Questions about the table below. Counting starts at 0.
1) What is the entry in row 0 and column 1?
2) What is the entry at row 1, column 1?
3) What is the entry at row 1, column 0?
4) What is the entry directly above 7.01?
5) What is the entry directly below 7.76?
6) What is the entry directly above the smallest entry?
7) What is the top-right entry?
8) What is the entry at row 0, column 2?
[[  7.62   3.64   3.64  13.51  13.15  -7.07  -5.79   1.25   6.70   3.64]
 [  3.64  -9.12   1.38   3.64  10.00   3.64   3.64   6.30   1.71  10.41]
 [ -3.84   3.64   9.85   2.12   5.27   5.75   3.64   7.76   3.64  -9.02]
 [  0.56  -2.55   4.27   3.64   8.08   3.64   3.64   3.48   1.73 -16.39]
 [ 11.73  17.13  -4.73   7.01   4.98  -0.24   3.64  -1.79  10.71  12.14]
 [  0.98  -2.33   0.20  -1.83  -3.75   8.53   3.64   4.51   3.50  18.59]
 [  1.01  -3.32   2.78  13.77  14.25  -7.71  -3.36   4.62   2.48   3.64]]
1) 3.64
2) -9.12
3) 3.64
4) 3.64
5) 3.48
6) -9.02
7) 3.64
8) 3.64

Questions about the grid below.
1) The entry just right of the smallest entry?
2) The 1st entry in reading order?
3) The entry just left of the smallest entry?
4) The 2nd largest entry?
5) The entry just left of 1.376?
6) The fifth entry in reading order?
array([[-1.591, -1.146, -2.570, -0.519, -4.692, -1.420,  1.492,  4.106,
         1.151,  2.673, -0.319, -4.652,  4.418,  1.061],
       [-3.528, -4.110, -3.886, -2.756, -0.459, -3.863,  0.316, -2.117,
         2.791,  0.863, -4.136,  1.034, -0.044, -0.300],
       [-4.827, -1.987, -4.808,  1.377, -3.702, -1.422,  1.235,  0.702,
         4.225,  3.521, -0.666,  2.815,  2.254, -1.315],
       [ 4.316,  3.310,  1.200,  3.838, -4.162,  5.308,  2.587, -0.571,
        -2.612, -4.019, -4.425, -0.598, -0.895,  0.904],
       [-3.979, -4.902, -3.003, -5.078,  1.922, -4.825, -2.785, -2.814,
         4.090,  0.281,  2.602,  0.455,  1.787, -1.591],
       [-2.556, -5.440, -4.318, -3.894,  2.111, -5.541,  1.390, -2.910,
        -0.576, -0.488,  1.207,  3.283, -1.543, -2.986],
       [ 0.347,  2.354,  1.201,  0.668, -0.380,  2.087, -3.733,  3.143,
         1.493,  1.267, -1.812, -0.640,  0.333, -0.298],
       [-3.868, -1.131, -5.425,  0.367, -0.933,  1.625,  0.862, -4.044,
        -1.263, -1.502, -4.037,  3.163, -2.550, -3.712],
       [-0.271, -4.783, -0.159, -4.204,  1.194, -4.779,  3.009,  0.943,
         1.425,  3.511,  3.527, -3.311,  1.895, -1.123],
       [-0.429,  2.746,  3.010,  2.485,  2.690,  1.376, -2.452,  2.546,
        -2.254, -3.967,  0.923,  0.280, -0.578,  4.730],
       [ 1.453,  2.597,  4.136,  1.876, -4.550, -0.358, -0.394,  3.497,
         5.249,  3.086, -1.465, -1.281,  0.320,  3.941]])
1) 1.390
2) -1.591
3) 2.111
4) 5.249
5) 2.690
6) -4.692

Questions about the row below.
1) Read off the entry just right of -19.31.
2) Read off the entry just left of the smallest entry.
[-10.37, 138.09, -54.39, -208.59, 31.45, 138.59, 21.35, 141.53, -145.35, 53.03, -88.34, -19.31, 29.72]
1) 29.72
2) -54.39

M =
array([[ 4.560, -2.318, -5.309,  5.090],
       [-5.271, -4.270, -0.909,  0.757],
       [-0.225,  0.813, -0.774,  4.783]])
Indices start at 0.
Give the entry just right of -0.909.
A: 0.757
Give the entry at row 1, column 1.
A: -4.270
The top-left entry is 4.560
Give the entry at row 2, column 0.
A: -0.225
The entry in row 0 and column 1 is -2.318
The entry at row 1, column 0: -5.271
The maximum -> 5.090
Give the entry in the bottom-right corner.
A: 4.783
Give the entry in row 1 and column 2.
A: -0.909
The entry directly below -0.909: -0.774
The top entry of the column that holds the smallest entry -> -5.309

Read these off the array that follows. Indices start at 0.
1) Read off the entry in the top-left corner.
2) Read off the entry directly above -69.
3) Read off the entry in row 1 and column 0.
4) Read off the entry directly above 273.
5) Read off the entry just right of -275.
6) Read off the entry at row 2, column 1.
7) Read off the entry in row 2 and column 0.
8) Read off the entry just left of 87.
array([[ 414, -803,  130,  274, -398],
       [ 492,   25,  129, -540, -147],
       [ -91, -441,  372,   58,  194],
       [-238, -101,  273,  -19,  499],
       [ 337,  371,  510,  357,  -69],
       [-172, -399, -571,   22, -474],
       [-589,  176,  -11, -231,  476],
       [ 672, -110, -145, -618,  253],
       [-129,  278,   28,  453,  602],
       [ 169,  -29,  481, -814,  414],
       [-159, -275, -209,  255, -884],
       [ 341, -342,  598,   87, -147]])
1) 414
2) 499
3) 492
4) 372
5) -209
6) -441
7) -91
8) 598
